Each row below holds a small network's activations on one input, seen along a few directions.
In each table, some parts of the input vary, and every possible input appears once, in random order.
A made-up example of a description, with smaller parts first: ring(8) and (point or ring(9) or (values(2) and line(6))).
Shared parts are said once, and a part with two or three values counts as separate values.

Other details of the inputs vary at random and push rows far along three fixed directions, the same in every table; ignore that.

A family of inputs:
row 1: [-1.10 -2.80  2.37  0.91  4.00 -1.28  3.10  2.14 -1.90  0.22 -2.28  1.74]
row 2: [ 0.63  1.35 -0.75 -1.99 -2.53  3.38 -5.89 -1.45  0.31  2.39  1.60 -2.46]
row 3: [ 0.98  2.33  0.49 -2.76 -0.94  3.66 -4.11  1.34  1.45  0.53  2.54 -1.49]
row 4: [-1.95 -1.76  2.18  0.97  1.03 -4.42  2.95  1.49 -0.99 -0.12 -2.27 -0.65]
row 5: [-0.95  2.70  6.79 -4.96  1.20  1.59 -3.01  5.99  1.23 -0.21 -1.33 -1.93]
row 6: [-4.59  1.29  7.22 -4.81  1.51  0.68 -2.10  4.01  0.03  1.29  0.76 -2.27]
row 7: [-1.88 -0.06 -1.45 -1.16 -0.14 -1.03  0.26 -2.90 -0.68  0.14  2.87  2.65]
row 8: [-2.47 -0.15 -1.07 -0.96  0.94 -0.36  1.19 -2.92 -0.95  0.78  2.56  1.95]
row 9: [ 3.70  0.43  1.70 -0.14 -1.35  0.43 -1.12  5.22  2.61 -1.13 -4.04 -3.21]
row 10: [-2.32  0.32 -1.16  0.28 -0.43 -1.00  0.05 -2.78 -1.86  0.88  3.42  1.77]
row 11: [-1.55 -1.63  1.71 -0.04  1.64 -4.03  3.39  1.45  0.20 -0.53 -2.50  0.31]
row 12: [ 0.49  1.47  1.54 -2.73 -1.18  4.09 -4.72 -0.49  1.85  0.52  1.77 -2.35]
row 13: [ 3.39 -0.70 -2.82  4.32 -2.96  0.29  2.57 -0.91 -0.98  0.41 -3.20 -0.99]
row 14: [ 4.04 -2.66 -3.25  3.09 -1.03  2.47  0.66 -1.22 -0.12  1.81 -2.41  0.80]
row 15: [-1.16 -0.42  1.94  0.56  2.42 -2.41  4.34  1.77 -1.57 -1.20 -2.35  0.86]
row 16: [ 3.01  1.23  0.91  2.65 -2.25  2.11  0.86  3.07  0.74  1.19 -4.23 -3.02]
row 17: [ 1.99  1.74 -0.06 -1.56 -2.42  3.76 -4.88 -0.90  2.07  0.05  1.82 -1.44]
row 18: [ 0.73  1.77 -0.02 -3.24 -1.16  3.05 -5.56  0.96  1.69  0.25  2.21 -1.67]
row 19: [-1.87  1.01 -2.00  0.18  1.99 -0.15  0.77 -2.87 -1.99  0.50  2.42  2.07]
row 20: [-1.72 -0.70 -1.34 -0.18  0.63 -2.14 -1.16 -3.58  0.14 -0.78  3.36  1.49]
row 21: [ 4.38  0.71  1.19  2.27 -2.41  1.76  0.53  2.98  2.49 -1.37 -3.89 -2.15]
row 22: [ 1.86  0.86 -1.49 -1.76 -1.63  3.58 -3.14 -0.35  0.69  0.31  1.26 -1.93]
row 23: [-2.55  0.18 -0.87  0.80  1.45  0.01  0.95 -3.21 -0.27 -0.16  3.27  1.33]
row 24: [-1.14 -1.17  1.53  0.45  1.13 -3.11  4.17  2.79 -0.39 -2.42 -1.11  0.98]
row 25: [-2.57 -0.75 -1.66 -1.41  0.66 -1.14 -0.21 -3.25 -0.73  0.55  2.26  1.72]
row 26: [-2.64 -2.50 -0.66  0.35  1.67  0.76 -1.02 -2.88 -2.51  2.83  3.34  1.84]
row 27: [ 0.91 -0.61  0.29 -2.32  0.90  5.33 -4.98  0.76  0.52  2.32  2.44 -1.03]
row 28: [ 3.53 -2.84 -4.00  3.77 -0.92  2.81 -0.58 -3.60 -0.23  0.86  0.08  0.84]
row 29: [-4.15  0.84  6.75 -4.80  2.43  0.54 -2.95  3.36  1.97 -0.37  0.91 -2.15]
row 30: [-1.83  0.36 -1.82 -1.22  1.06 -1.58 -1.38 -2.84 -1.56 -0.47  2.69  2.43]
row 31: [-2.04 -0.42 -2.09 -0.59  1.25 -0.18  0.94 -2.63 -1.35 -0.28  3.66  1.29]
row 32: [ 4.14  0.74 -3.31  3.65 -2.64  0.90  2.03 -0.28  1.06  0.14 -2.67  0.48]
row 33: [ 1.99  3.46 -0.64 -1.30 -0.87  3.75 -4.04  0.23  0.60  1.19  1.16 -0.60]
row 34: [ 4.60 -0.52 -0.70  1.26 -1.76  0.52 -0.20  3.22  1.92 -0.85 -4.55 -3.48]
row 35: [-2.53 -0.33 -1.54 -0.17 -0.60 -1.83 -1.12 -3.06 -1.65  0.62  3.07  1.62]
row 36: [ 4.47  1.40 -0.08  2.27 -1.85  1.97  1.04  4.45  2.08 -0.86 -3.64 -2.17]
row 37: [ 4.33 -0.71 -3.62  2.64 -3.20  1.05  1.77 -1.34  0.42 -0.04 -3.39 -0.39]
row 38: [-1.68 -1.05  1.71  0.05  2.36 -3.37  3.09  1.73 -1.27 -1.54 -2.78  0.63]
row 39: [-2.50  0.42 -1.55 -0.09  1.24 -0.22  1.56 -2.87 -0.82  1.10  2.66  2.13]
row 40: [-2.95  1.41 -1.48  0.00 -0.05  0.10 -1.21 -3.30 -1.61  1.72  4.83  1.76]
row 41: [-4.16  1.79  7.16 -4.63  0.99  0.17 -2.40  4.44  0.34  0.84  1.16 -1.47]
row 42: [ 4.56 -0.92 -5.17  3.20 -3.15 -1.11  0.75 -2.56  0.68 -0.10 -2.21  0.60]
row 43: [ 4.12 -0.77 -4.87  3.09 -3.35 -0.53  1.05 -2.15  0.53 -0.41 -2.35  0.94]
row 44: [-1.19 -1.16  1.67  0.02  2.64 -4.21  2.85  1.62 -1.00 -1.24 -2.66  0.25]
row 45: [-1.83 -0.14  2.71  1.94  1.74 -2.47  4.20  2.01  0.67 -1.87 -0.85  1.04]
row 46: [ 4.19 -1.68 -4.47  4.01 -2.31 -0.77  0.77 -3.06  0.81 -1.07 -2.21 -0.86]
row 47: [ 3.59  2.02  2.90 -0.14 -0.90  1.59 -0.17  5.19  1.23 -0.65 -4.56 -2.02]
row 48: [ 1.58  1.11 -2.06 -2.24 -1.63  3.75 -5.23 -0.77  1.23  0.70  1.67 -2.27]
row 49: [-1.89 -0.53  1.32  1.24  2.42 -1.94  4.78  2.50 -0.39 -1.30 -0.96  0.34]
row 50: [-1.46 -0.81  2.09 -0.03  2.13 -2.68  3.89  1.70 -1.64 -1.55 -2.50  0.80]
row 51: [-2.15 -0.51 -1.62 -0.26 -0.33 -2.48 -1.35 -3.33 -1.49  0.93  3.19  1.23]
row 52: [-1.53 -0.49  2.14  0.48  1.10 -2.87  4.51  2.02 -0.07 -0.99 -1.55  1.75]
row 53: [-1.66 -1.29  2.67  1.44  1.75 -2.23  4.58  1.27  0.10 -1.86 -1.60  0.20]
row 54: [-2.19 -0.91 -0.94  0.36  0.64 -2.25  0.21 -2.87 -0.14 -1.47  2.57  2.03]
row 55: [-1.00  0.06 -2.41 -0.78  1.07 -2.32 -1.30 -3.35 -1.45 -0.26  2.53  2.13]
Each input here is: values(5) and (point or (values(2) and line(5))).
Q: The inputs of row 28 and row 27 match in every part but the values(5) part. If row 29 is changed in the same way as row 28 into row 27, which row does it become?
A: row 48
Q: The inputs of row 55 and row 20 match in every part but the values(5) part. If row 19 is changed in the same way as row 55 into row 20, which row does it become?
A: row 23
Q: Change only the line(5) part in row 38. List by row number the other rows that result.
A: row 15, row 19, row 44, row 50
Q: List by row number the other rows that have the values(5) part in common with row 11.
A: row 7, row 8, row 14, row 25, row 32, row 37, row 39, row 42, row 43, row 52
Q: Change only the values(5) part in row 10. List by row number the other rows that result.
A: row 3, row 21, row 47, row 52
Q: Change only the values(2) part in row 20. List by row number the other rows that result.
A: row 46

A family of inputs:
row 56: [ 4.55  0.61  0.18  2.78 -2.52  0.82  2.38  3.51 -0.16  0.58 -5.49 -1.65]
row 57: [-0.27  3.59  4.84 -2.95 -0.04  4.49 -2.98  4.56  2.79  0.87  0.34 -2.51]
row 58: [-8.13 -0.45  6.99 -3.41  6.55 -3.43  3.24  3.59 -2.25  0.09  1.88  0.92]
row 59: [ 4.15 -1.42  0.18  3.23 -1.93  1.58  1.45  2.54  0.64  1.07 -6.34 -3.03]
row 60: [ 5.85 -0.51 -4.87  1.70 -3.53  6.01 -5.47 -3.39  0.60  2.36 -0.56 -1.89]
row 61: [-5.31 -0.09 -0.29 -0.07  2.98 -2.38  4.00 -3.23 -1.86 -0.62  5.09  3.86]
row 62: [-3.22  0.64  0.86 -4.31  0.66 -0.76 -4.00 -1.17  0.64 -0.16  4.51 -0.73]
row 63: [-0.81 -1.43 -7.12  0.12  1.10  2.25 -3.05 -8.07 -2.13  1.58  7.38  4.22]
row 64: [-1.35 -3.43 -1.94  4.52  0.04 -5.18  7.10 -2.08 -3.10  0.10 -2.63  3.28]
row 65: [ 1.72 -0.63 -5.90  4.77 -1.85 -0.11  3.87 -4.80 -1.43 -1.02  1.51  3.02]
row 66: [-5.32 -1.01 -1.29 -0.51  1.51 -5.91  1.68 -4.08 -1.95 -1.33  4.45  3.31]
row 67: [ 0.20  1.58  4.28 -3.36  1.30  4.75 -4.49  4.61  1.35  1.36 -0.47 -2.98]
row 68: [-2.34 -1.27  2.04 -3.55  2.65  2.26 -4.06 -1.08  0.22  2.22  3.77  0.63]
row 69: [ 5.02 -1.96 -1.67  5.79 -1.35 -5.36  8.15  3.54  0.55 -4.13 -8.80  0.05]
row 70: [-1.16 -0.27  5.21 -1.23  1.50 -3.66  2.91  5.39  1.83 -3.41 -4.39 -1.94]
row 71: [ 5.74  2.25 -5.76  1.49 -6.67  2.82 -6.37 -4.06  1.66  0.87  0.73 -2.29]
row 72: [ 0.68  3.80  4.27 -5.00 -0.39  1.79 -4.36  4.22  2.61 -0.42 -0.97 -2.27]
Q: What is each input in this table made of?
A: values(3) or line(6) or (values(2) and line(4))
Q: Change only the line(4) part in row 59. List by row number the other rows that result.
A: row 60, row 64, row 68
Q: A walk changes only the line(6) part. It starts at row 72 and steps to row 69. List the rest of the walk in order.
A: row 70, row 62, row 66, row 71
Q: List by row number the other inputs of the same sort as row 57.
A: row 61, row 65

A family of inputs:
row 73: [ 3.39  2.97 -2.02  0.69 -4.16  1.15 -2.80 -0.14 -1.06  2.99 -1.59  0.48]
row 74: [ 1.03  1.97  4.67 -2.37 -0.75 -1.13  0.89  6.79  1.01  2.11 -6.06 -1.25]
row 75: [-3.14  0.84 -1.88  1.19 -2.51  1.85 -3.53 -6.90 -0.32  2.44  8.35  3.52]
row 76: [ 0.86 -0.05  1.16  3.10 -3.74 -4.70  2.42  2.63  0.43 -1.62 -4.38 -3.56]
row 77: [-4.12  3.20 -0.21  0.94  5.43 -2.22  9.05  1.10 -1.56 -4.61  3.65  3.53]
row 78: [ 4.33 -1.12  0.24  1.11 -3.72  5.39 -3.11  0.44  3.94  1.01 -2.32 -1.64]
row 79: [ 5.37 -0.17 -1.49  1.33  0.61  6.89 -3.04  2.17 -0.06  1.68 -1.70 -3.97]
row 80: [ 3.15 -3.68 -6.05  2.87  1.76 -3.82  1.80 -1.77 -2.84 -0.71 -2.65  4.25]
row 81: [ 1.67 -2.98 -1.62  5.34  0.44  0.54  7.30  1.13 -2.58 -0.77 -5.55 -0.28]
row 82: [-0.82 -1.81  5.86 -2.36  3.25  1.87 -3.00  3.77  3.19  0.21  1.13 -0.65]
row 83: [ 4.31 -1.03 -5.57 -0.86 -1.57  1.17 -3.06 -3.99 -2.00  1.78  0.52  2.55]
row 84: [-1.60  1.68  3.96  1.91  2.49 -4.02  9.20  4.77  3.56 -6.92 -0.71  3.47]
row 85: [-1.60  6.04  3.39 -5.16 -0.20 -1.28 -1.48  4.58  3.78 -5.46  2.18 -2.82]
row 86: [ 5.52  0.37  0.04  1.18 -3.59  5.41 -2.74 -1.42  5.06  1.38 -3.34 -2.21]
row 87: [-7.45 -1.22  3.06 -5.18  2.34 -4.23 -1.81 -1.21 -0.72 -1.09  3.49 -0.73]
row 88: [-6.98  0.09  5.14 -1.24  1.12 -1.17  0.14 -0.70  0.71  1.37  5.55  2.79]
row 89: [ 1.58 -1.55 -6.63  5.38  0.25  1.04  5.63 -7.06 -3.10  0.53 -1.31  1.55]
row 90: [ 3.82  2.89 -0.42  2.87 -3.74  6.55 -1.30  2.21 -0.24  3.28 -1.84 -4.05]
row 91: [ 2.89 -1.76 -5.42  1.54 -0.30  5.24 -0.73 -4.03 -2.52  1.92  2.47 -0.28]
row 92: [ 2.69 -0.19  4.27 -2.38  2.64 -0.81 -1.37  6.95  0.22  0.52 -5.21 -0.77]
row 93: [-0.97  3.80  2.15 -0.26  2.67 -5.91  8.51  6.33  0.08 -5.91 -3.87  4.44]
row 94: [-3.01 -3.35 -1.06 -1.82  1.65  1.20 -2.27 -5.65  0.37  0.96  7.33  3.81]
row 95: [-4.42  3.10  1.57 -4.42  1.36  6.07 -4.59 -1.03 -0.71  4.78  5.98 -1.93]
row 96: [-3.05 -0.06  0.59 -4.72  4.74  6.41 -6.94 -0.06 -1.13  2.36  5.79 -1.20]
row 97: [-2.78 -3.59  4.30 -1.90  4.34  0.16 -1.92  2.54  2.25 -0.77  1.82  1.29]
row 98: [ 1.18  0.32  4.84 -2.87  0.16 -0.12 -0.05  6.28  0.33  0.67 -6.77 -0.66]
row 99: [-5.99 -2.62  2.01 -4.89  4.80 -4.64 -3.53 -0.13 -0.61 -1.88  4.24 -0.57]
row 100: [ 1.74 -3.96 -5.25  3.49  0.24 -5.42  1.29 -3.55 -1.52 -3.08 -0.65 -0.20]
row 101: [ 3.35  3.01  0.02  1.26 -6.41  0.80 -4.74  1.07  1.23  0.27 -1.63 -5.47]
row 102: [ 0.36 -0.35 -3.73  7.59 -1.44 -0.50  6.29 -2.36 -4.53  1.11 -0.45  1.23]
row 103: [ 1.00  0.39 -5.72  0.42 -4.57 -1.37 -2.78 -5.34  0.58  0.84  2.07 -2.42]
row 104: [ 4.11  0.54  0.14  1.44 -4.72  4.55 -2.15  0.88  4.74  2.39 -1.60 -2.16]
row 105: [-4.40 -4.12  0.39 -1.19  2.48 -7.13  2.81 -2.01 -2.11 -3.08  1.59  0.83]
row 106: [ 1.85  0.29 -4.02  5.14 -3.12 -4.32  4.06 -2.22 -4.24  0.86 -2.27  4.16]
row 107: [-0.77  0.63  5.25 -2.87 -0.10 -2.46 -0.25  2.75  2.70 -1.91 -5.33 -5.09]
row 108: [-3.08  1.48 -1.95 -4.31  1.88 -1.07 -2.18 -6.79 -2.33  2.35  3.05  4.01]
Q: The inputs of row 88 and row 73 match in every part but one. If row 97 is changed in the same way as row 88 into row 73, which row does it become?
A: row 80
Q: What is each input in this table made of?
A: values(4) and (point or line(8))
Q: List by row number the other rows that have the values(4) part in common with row 89.
A: row 77, row 79, row 81, row 90, row 91, row 95, row 96, row 102
Q: Change only the values(4) part in row 93. List by row number the other rows that result.
A: row 77, row 84, row 85
Q: Change only the values(4) part in row 103. List by row number the other rows that result.
A: row 74, row 95, row 104
